These are the activations of a small neural network, seen along a few directions. Each row is one input.
Each table varies a few parts of the input and shows all the possible inputs, shuffled.
A made-up example of a description, with smaller parts first: one of 5 places around a ring, together with either a single point or one of 9 places along a line or (one of 3 separate values, together with one of 4 places along a line).
Shared parts are said once, and a part with two or three values counts as separate values.
In the rows, zero is written as 128.

Other details of the inputs vary at random and push rows far along two fixed directions, the same in every table; ignore that.

A family of inputs:
x1: [ 97  99 184  65  86 196 120 105  66 126  87 152  77]
x2: [126 153  89 149 165 118 132 122 160 133 133  93 162]
x3: [158 143 120 163 142  95 131 131 173 124 151 120 135]
x4: [125 137  90 150 173 110 144 120 156 129 137 101 155]
x5: [127  83 140  83  80  98 105 197  72 141 153 135 187]
x6: [136 161 156 136 141 182 131  44 166  98  94 144  23]
x7: [135  86 142  80  79  93 102 193  75 137 157 138 185]
x8: [100 102 180  65  84 195 115 107  64 119  89 154  76]
x9: [129 142 110 181 147 106 150 141 150 144 131 127 140]
x10: [125 138  90 151 173 112 144 120 157 127 138 100 156]
x11: [136 145 107 176 145 100 140 140 154 136 139 132 135]
x12: [124 137  89 151 171 113 145 121 157 126 139  99 156]
x13: [119  78 147  89  83 108 120 197  70 153 146 127 193]
x14: [103 170 126 121 163 206 132  34 153 106  75 118  48]
x15: [107 161 147 156 146 196 149  52 145 115  75 151  26]
x16: [143 147 107 173 142  96 137 137 157 132 143 134 133]
x17: [135 144 107 176 145  99 140 139 155 137 138 133 135]
x18: [142 146 107 173 142  95 137 137 158 132 142 136 133]
x19: [123 104 181  51  81 178  98 102  77 107 104 158  72]
x20: [150  82 152  70  79  92  97 187  92 130 164 123 185]
x21: [151 146 111 169 141  97 133 135 165 126 148 129 134]
x22: [106 105 177  60  82 188 105 107  67 112  97 159  73]
x23: [135  85 141  80  78  94 102 194  76 136 158 137 185]
x24: [159 143 119 162 143  94 131 130 173 126 149 120 134]
x25: [125 152  88 150 164 119 133 123 160 133 133  92 162]
x26: [102 155 127 122 171 200 143  33 149 100  81 125  43]
x27: [152 146 112 168 143  94 133 134 164 128 146 130 133]
x28: [127 140 114 182 147 111 154 141 151 147 133 123 143]
x29: [152 146 112 168 142  96 133 134 164 126 148 129 134]
x30: [117  76 131  30  87 110  89 191  56 143 148  99 223]
x31: [ 99 102 180  66  83 196 116 107  65 118  89 153  75]
x32: [128 140 114 182 148 110 154 141 151 149 132 124 143]
Each input here is: one of 4 places along a line, together with either one of 2 separate values or one of 6 places along a line.
Changing only the place on the line of 4 turns x21 into x19. The same change can be made to x5. Which row results?
> x17
A walk changes only the place on the line of 6. It starts at x24 and steps to x27. List the rest of the walk in order.
> x16, x11, x9, x32

A family of inputs:
x33: [145 117 107 175 113  49 129 214 137 162 170 127 209]
x34: [125 120 161 119  93 149 127 138 101 137 120 148 111]
x35: [105 126 120  89 125 151 115 118  94 129 109 126 132]
x36: [102 101 138  89 135 156 137 116 101 131 115 115 134]
x37: [122  98 165 115 105 141 140 133 102 133 122 152 107]
x38: [140 124 153  88 106 147 109 117 120 118 131 123 119]
x39: [145 185 126 193 184 163 154  38 212 100 100 118  39]
x40: [100 120 128  91 120 158 116 122 104 130 108 116 133]
x41: [135 122 148  87 105 140 100 120 123 114 127 128 114]
x42: [167 174  74 245 210  64 173 109 247 130 163 100 142]
x43: [166 125  91 140 130  39 110 191 146 142 181 112 215]
x44: [102 120 114  90 129 151 116 120  92 115 118 131 128]
x45: [126 107 166 121  99 144 132 137 101 132 114 144 109]
x46: [149 122 100 172 117  41 128 211 127 161 170 136 207]
x47: [111 184 106 198 200 180 169  42 193 117  83 106  58]
x48: [137 120 132  85 112 133 101 118 111 100 136 142 108]
x49: [105 123 134  92 122 164 125 120 100 134 112 112 137]
x50: [121 117 141 116  99 135 120 138  93 118 125 167 101]
Describe the family of inputs behind these rows.
> one of 3 separate values, together with one of 6 places along a line
Changing only the choice among 3 separate values turns x46 into x43. The same change can be made to x33. Which row results?
> x41
Change only the place on the line of 6 in x35. List by row number the other rows that result.
> x36, x40, x44, x47, x49
Change only the choice among 3 separate values in x50. List by row number the other rows that result.
> x44, x48

A family of inputs:
x51: [124 131 123 136 135 127 133 126 129 132 123 129 127]
x52: [129 134 118 130 135 130 126 123 135 117 134 123 128]
x53: [127 135 127 137 131 129 130 127 133 134 123 126 128]
x54: [137 128 135 131 132 127 131 122 142 127 131 119 126]
x55: [132 125 132 133 135 126 135 122 138 129 129 123 126]
x56: [128 134 125 132 133 127 128 124 135 132 124 125 128]
x57: [129  67 128  75  83  69 105 228  62 154 170 120 238]
x58: [123 133 127 143 128 132 135 130 129 134 124 129 127]
x59: [142 131 136 144 117 114 124 133 139 123 133 145 111]
x60: [123 131 119 134 137 127 131 125 130 128 127 129 127]
x61: [134 134 122 126 134 128 125 120 139 120 132 120 129]
x62: [124 136 129 144 126 134 133 132 131 135 124 128 128]
x63: [132 135 124 129 133 127 125 122 138 127 128 122 128]
x64: [147 136 135 141 118 115 125 130 137 124 138 148 112]
x65: [ 99  93 189  19  76 207  97  91  50 109  84 153  68]
x66: [129 124 131 137 135 127 139 125 134 130 128 127 126]
x67: [130 132 121 128 136 126 127 120 136 126 128 124 128]
x68: [128 132 119 129 137 126 128 121 134 126 128 125 128]
x69: [126 132 118 131 137 128 128 123 132 123 130 126 127]
x70: [125 131 121 131 137 125 131 123 132 130 125 128 127]
x71: [132 134 120 127 135 128 125 121 137 120 132 122 128]
x72: [125 124 131 143 132 131 142 130 131 128 130 130 125]
x73: [126 133 125 136 134 127 132 125 131 133 123 127 127]
x74: [136 136 125 126 132 129 123 121 141 122 133 118 129]
x75: [120 132 124 145 129 133 138 132 126 132 126 132 126]
x76: [122 132 125 143 130 131 137 130 128 134 124 131 126]
Describe the family of inputs behind these rows.
> either one of 2 separate values or (one of 4 places along a line, together with either a single point or one of 5 places along a line)
A walk changes only the place on the line of 4. It starts at x52 and steps to x71. List the rest of the walk in order.
> x61, x74
